Each row below holds a small network's activations on one input, seen along a few directions.
In each table, some parts of the input vary, and every possible input appears once, in random order.
A made-up example of a description, with smaller parts first: ring(8) and (point or ring(9) or (values(3) and line(6))).
Shared parts are said once, and a part with two or three values counts as separate values.
In the rows, zero is written as 128.

Other details of the inputs vary at random and push rows far along two fixed directions, the same in every table; ignore that.

Table:
row 1: [ 74  46 147 188 135  81 107 108 140  85 201 191  78 115 124 113]
row 2: [101 135 141 139 122 108 117  94 100 129 119 107 119 109 125 114]
row 3: [118  89  83 140 155 162 170 176 196  73 197 216 137 159 153 111]
row 4: [104 152 119 129 122 103 128 116 155 137 116 124 106 124 123 107]
row 5: [125 117 172 152 103 107 108 102 115 134 147 133 126 106 111 148]
row 6: [166 151  99  93 128 199 152 144 107 121 101  93 193 137 139 140]
row 7: [155 120 117 120 122 172 143 144 134 113 139 135 168 137 131 144]
row 8: [102 128 107 126 131 108 114 110 141 127 101  98 101 122 115 109]
row 9: [125 151 127  95 161 127 161 141  60 145 122 127 128 148 169 102]
row 10: [130  95 122 136 113 104 100 130 185 127 124 124  94 126  97 142]
row 11: [136 118 108 120 121 128 120 137 173 126 114 117 118 132 111 135]
row 12: [141  96 113 144 137 178 170 169 164  82 205 216 168 152 153 131]
row 13: [104 148 150 140 114 101 118  94 107 138 121 113 118 107 125 115]
row 14: [113 192  98  96 149 178 168 113  65 123  88  80 179 125 160  94]
row 15: [130 152 146 132 120 152 152 121 103 123 151 145 168 123 143 131]
row 16: [134 113 171 133  97  99  67  75  79 153  81  42 114  88  84 163]
row 17: [130  25 147 176 114 106  97 136 176  92 198 188  98 126 101 158]
row 18: [151  12 163 154 132  77  98 167 154 120 204 208  65 150 118 164]
row 19: [ 80  81 164 188 119  71 114 107 153 105 202 200  82 113 125 114]
row 20: [160 102 166 133  80  98  63 100 136 158  88  65 107 101  72 178]
row 21: [167 225 125  87 155 200 159 146  37 161  71  83 206 133 161 126]
row 22: [161 121 128 109 134  98 109 158 151 161 102 125  92 150 125 148]
row 23: [106 155 109 120 127 114 128 114 142 136  99 103 113 124 123 106]
row 24: [117  65 140 170 112  81 106 142 223 111 189 199  74 131 103 141]
row 25: [134 124  93 117 134 151 145 151 172 111 131 141 137 143 131 124]
row 26: [139 149  95 109 130 156 153 150 170 123 122 134 147 142 133 124]
row 27: [168 185 129  66 153 174 173 149  31 162  92  89 179 150 169 129]
row 28: [ 93 151 112 141 154 161 190 138 119  89 186 200 164 141 180  84]
row 29: [131 130 136 124 126 152 129 108  79 122 118  97 158 115 128 138]
row 30: [ 98 127 109 133 132 107 124 117 151 121 121 125 101 127 123 106]
row 31: [156 114 146 134 100 133 118 132 151 131 141 138 140 125 111 158]
row 32: [125 234  76  71 144 181 176 128 105 145  57  66 179 138 157  89]
row 33: [175 148 125 119 144 171 133 169 112 142 119 142 163 143 137 147]
row 34: [131  90 108 126 122 115  97 128 169 122 106  99 100 126  96 142]
row 35: [ 97 159  88 129 157 157 191 154 164  96 172 197 148 153 172  81]
row 36: [132 102 127 136 109 101 101 130 188 131 125 128  95 125  97 143]
row 37: [160 126 102  84 154 135 153 180 138 144 121 141 114 167 150 129]
row 38: [138 132 117 121 114 123 123 137 179 135 117 124 118 131 112 136]
row 39: [160 140 119 112 117 175 147 142 130 122 128 126 175 135 132 145]
row 40: [102 105 128 134 112  69  64  86 137 145  72  53  64 102  82 128]
row 41: [121  91 161 154 112 111 101 101 107 120 148 126 121 107 109 148]
row 42: [135 120 175 134  93  96  68  74  82 157  82  45 114  87  84 163]
row 43: [166 124 170 125  75  99  67  98 134 169  78  57 114  99  74 179]
row 44: [106 170 112 116 143 158 162 113  85 117 118 115 164 126 158  96]
row 45: [130 107 183 147  90  84  66  77  97 152 103  71 104  88  84 164]
row 46: [138 162 117 104 138 188 157 121  66 119 111  94 191 126 150 126]
row 47: [157 118 136 126 106 144 121 131 140 130 128 122 148 125 112 156]
row 48: [204 209 114  60 141 191 170 170  76 172  69  89 198 160 168 148]
row 49: [153 153 100 115 156 154 137 177 151 140 113 148 135 150 137 126]
row 50: [154  93 131 128 110 140 104 125 131 123 119 103 136 122 103 159]
row 51: [101  34 165 188 123  95 100 114 137  88 210 190  96 114 113 145]
row 52: [109 129 129 143 175 128 184 165 107 108 197 231 133 161 195  94]
row 53: [133 219  91  91 168 163 153 153  98 158  65  95 151 142 154  94]
row 54: [132  97 113 127 118 113  99 128 172 126 108 103 100 126  96 142]
row 55: [104 166 103 121 136 132 155 129 151 125 126 140 130 135 144  96]
row 56: [ 91 142 102 147 151 137 184 155 183  94 196 225 131 150 167  84]
row 57: [129 142 140 132 126 157 150 121  98 117 150 141 167 124 142 131]
row 58: [115 119 138 157 139 162 179 146 130  87 218 224 168 139 165 118]
row 59: [165 144 135 114 103 154 129 132 133 139 114 110 160 126 118 154]
row 60: [111 151 131 143 164 134 140 141  88 128 139 162 132 131 155 100]
row 61: [149 146 137 109  90  95  77 106 159 171  55  46  98 108  78 155]
row 62: [133 169  96  74 166 134 167 159  98 153  97 115 121 163 166  97]
row 63: [ 94 108 146 154 122  94 107  95 112 120 138 125 102 108 118 116]
row 64: [107 133 166 141  98  70  73  70  96 157  83  58  89  87  92 133]
row 65: [ 96 114 138 145 125 104 109  93 100 121 124 108 110 108 120 115]
row 66: [108 123 122 120 113  81  68  84 123 153  49  27  76 101  83 127]
row 67: [ 80  64 124 172 134  76 106 120 182  99 175 177  64 126 114 110]
row 68: [ 91 145 121 150 149 149 185 136 127  91 196 210 154 138 175  87]
row 69: [124 125 135 124 142  67 105 134 131 161 104 124  69 140 128 122]
row 70: [153 143 152 119 148 135 150 147  73 145 138 151 151 146 162 139]
Description of these inputs: ring(5) and (values(3) or line(11)).
Changing only the ring(5) part turns row 10 into row 2. The same change can be made to row 38. Which row results?
> row 68
Change only the line(11) part in row 40. List by row number the other rows that result.
> row 4, row 8, row 23, row 30, row 32, row 35, row 55, row 56, row 66, row 67
Change only the values(3) part in row 60. List by row number the other rows that result.
> row 9, row 52

Table:
row 71: [111  83 135 148 146  66 104 143 155 134 150 167  57 140 124 122]
row 72: [ 93 150  91 132 170 179 192 145 109  85 171 184 169 146 181  79]
row 73: [174 227  84  57 124 198 172 148 120 157  52  61 198 145 147 126]
row 74: [154 133  98 110 165 162 180 197 152 118 166 204 147 175 173 118]
row 75: [143 169 133 102 121 156 114  96  54 149  59  36 165 107 120 138]
row 76: [131 125 137 133 160 149 170 158  90 114 182 199 151 151 175 118]
row 77: [133  80 114 137 126 124 126 150 184 107 160 165 111 142 119 138]
row 78: [126 153 131 102 100  80  68  83 124 176  26   7  84  99  79 137]
row 79: [133  86 101 138 140 143 133 160 178  99 161 172 124 145 127 131]
row 80: [119 152 130 146 142 171 181 144 118 100 188 201 181 138 168 111]
row 81: [ 93  47 180 179 129  24  63 104 123 138 159 155  27 113 101 133]
row 82: [ 80  62 152 174 123  66  93  96 138 108 168 154  67 109 109 119]
row 83: [125 235 108  80 131 170 168 106  68 153  60  56 184 122 156  97]
row 84: [169 151 168 114  79 105  61  90 105 184  44  19 123  92  69 178]
row 85: [132  68 131 149 114  96  98 138 191 117 154 155  87 131 100 148]
row 86: [102 130  87 125 154 148 173 151 163  97 162 177 133 151 158  93]
row 87: [143 168  82 117 153 199 206 189 180  99 175 214 187 168 176 107]
row 88: [141  88 130 139 126 150 141 147 144 102 177 173 145 138 131 144]
row 89: [ 94  71 154 177 109  40  64 105 193 132 144 146  39 107  82 133]
row 90: [150 212 131  86 115 172 150 104  58 157  66  51 193 116 141 130]
row 91: [178 212 116  71 112 195 158 131  86 158  64  57 206 130 138 143]
row 92: [164 108 160 116  87 101  41  86  95 171  41   4 105  90  59 182]
row 93: [ 94 159 100 130 161 171 200 143 118  90 179 194 168 147 184  79]
row 94: [108 175  75 113 162 180 213 168 163  95 170 200 169 163 186  79]
row 95: [152  73 158 144 132 106 110 155 128 132 168 175 103 140 125 157]
row 96: [142 143 160 110  96 109  78  72  62 166  50  13 128  92  91 155]
row 97: [176 194 119  75 112 186 143 126  85 156  61  48 193 125 128 148]
row 98: [ 92  61 124 164 133  74  85 119 174 110 147 145  59 120  99 122]
row 99: [ 83  87 163 184 118  63  91  98 148 119 167 164  71 104 107 119]
row 100: [106  36 187 188 100  54  62  89 133 117 170 145  66  97  86 156]
Changing only one part turns row 86 into row 82. The same change can be made to row 71. Which row results?
> row 81
What is each input in this table made of?
> ring(5) and (point or line(5))
List by row number the other rows that have the ring(5) part in common with row 84.
> row 88, row 91, row 92, row 95, row 97

Table:
row 101: [134 197 110  91 144 159 170 136  93 145  99 110 164 140 161 107]
row 102: [150 163 115 103 142 176 158 142  91 130 114 119 177 139 154 126]
row 103: [131  84 156 152 110  98  82 105 125 131 127 112 104 109  98 153]
row 104: [117 162 129 117 114 121 120  98 116 144  88  74 129 111 116 119]
row 105: [132 172 115 116 129 172 161 130 113 121 123 125 178 129 148 117]
row 106: [147  95 112 133 134 168 159 170 167  95 189 194 152 151 138 138]
row 107: [127 124 153 132 117  87  95 109 112 155 103  98  96 115 110 138]
row 108: [122  73 146 161 132 109 113 134 134 111 174 173 107 130 124 138]
row 109: [142  84 126 124 104  95  92 123 175 134 111 103  90 126  93 157]
row 110: [104 126 116 148 140 146 166 137 150  94 186 194 145 137 153 103]
row 111: [121 107 128 160 135 155 159 146 150  89 200 207 155 137 150 123]
row 112: [120 182 125 104 113 129 121  95 105 151  68  53 136 109 116 117]
row 113: [ 96 120 108 140 152 141 167 139 141  93 180 188 134 142 158  95]
row 114: [142 176 116 111 127 179 159 130 108 126 116 118 187 129 147 122]
row 115: [135 171 117 117 128 174 160 131 112 121 124 125 181 129 147 120]
row 116: [134 106 150 135 117 101  89 110 107 144 106  94 106 113 106 147]
row 117: [121  98 148 152 132 101 120 133 133 125 162 167 103 130 129 132]
row 118: [129 156 128 109 121 130 116 103  97 146  78  62 135 114 117 128]
row 119: [136 143 133 116 118 131 113 107 100 142  90  74 137 115 116 136]
row 120: [117 115 151 145 104  96  91  95 131 135 114  98 105 103  98 138]
row 121: [137  99 165 147 114  87  87 116 117 148 125 120  97 115 105 154]
row 122: [159  77 146 128 107 108  85 135 145 142 122 110 100 122  88 171]
row 123: [131 168  86 117 141 166 152 155 168 121 115 139 153 140 137 113]
row 124: [124 124 152 131 118  85  95 108 113 154 103  98  93 115 110 136]
row 125: [117 101 155 154 103  90  86  97 138 132 128 112  99 104  97 141]
row 126: [151 161 115 106 130 119 104 140 141 166  66  81 112 131 111 134]
row 127: [136 118 158 134 115  92  92 112 109 154 107 101 101 115 108 147]
row 128: [124 119 117 134 151 154 165 151 125 103 175 185 148 146 160 115]
row 129: [ 96  56 143 171 138  87 115 132 155  99 196 198  80 130 127 121]
row 130: [158 158 147 109 119 130 112 120  86 163  82  76 140 120 120 149]
row 131: [158 153 100  93 133 152 164 165 155 137 120 140 148 158 150 131]
row 132: [151 135  93  97 135 156 161 161 159 123 127 140 146 158 147 127]
row 133: [136 160 112 112 138 174 159 135 103 119 121 122 176 134 151 120]
row 134: [105 102 140 158 120 108 120 115 149 110 161 157 111 119 120 123]
row 135: [139 182 117 100 143 160 166 141  96 139 112 125 165 141 160 115]
row 136: [128 108 148 132 118  97  91 107 108 143 105  92 101 113 106 141]
row 137: [103  70 141 163 136  96 116 132 144 105 179 180  90 129 126 124]
row 138: [146 171 123 108 142 163 161 146  98 136 120 133 167 141 157 124]
row 139: [122 160 124 102 129 119 120 107  93 152  75  64 120 119 123 118]
row 140: [147 112 127 118  94 103  96 116 177 142  98  89 104 121  91 155]
row 141: [101 107 115 144 156 136 166 151 139  93 190 203 127 147 161 101]
row 142: [176 165 114  87 130 179 159 167 124 145 114 125 173 150 142 144]
row 143: [112 123 149 134 120  77  96 107 119 151 107 102  82 115 110 127]
row 144: [170 175 105  87 116 195 159 150 131 136 106 104 193 137 132 141]
row 145: [121 102 147 142 113  98  88 101 120 133 112  96 102 108 101 141]
row 146: [117 121 115 133 153 150 166 150 127 103 174 184 144 146 161 109]
row 147: [109  93 146 147 115  85  87  99 131 130 123 108  88 109 101 132]
row 148: [ 90  93 114 157 152 131 164 144 157  81 207 217 121 143 156  98]
row 149: [125  93 121 144 123  91  76 125 175 134 105 112  77 119  89 140]
row 150: [111  56 118 168 146  92 104 159 200 103 180 203  69 140 114 128]
row 151: [113 169 110 120 134 158 165 126 124 117 131 135 161 130 150 104]
row 152: [122  83 142 157 126 116 114 124 135 109 163 157 117 124 120 137]
row 153: [128 169 124  96 128 126 120 107  87 156  64  53 128 119 123 120]
row 154: [126 164 108 110 141 168 163 132 106 119 119 121 169 135 152 111]
row 155: [124 180 113 104 147 149 168 140 104 136 116 130 151 141 161 103]
row 156: [ 96  82 135 159 132 100 119 121 147 102 170 167  96 124 124 118]
Changing only one part turns row 145 into row 125. The same change can be made to row 106. Which row results?
> row 144
Changing only one part turns row 114 into row 108. The same change can be made to row 151. Which row results?
> row 141
What is each input in this table made of?
> line(4) and (values(3) or line(11))
Change only the line(4) part in row 135. List by row number the other rows that result.
> row 120, row 146, row 154
Change only the values(3) part in row 109. List by row number the other rows that result.
> row 106, row 149
Start at row 111 and move only the line(4) part, one step at a time. The first step leads to row 103. Which rows follow, in order?
> row 102, row 130
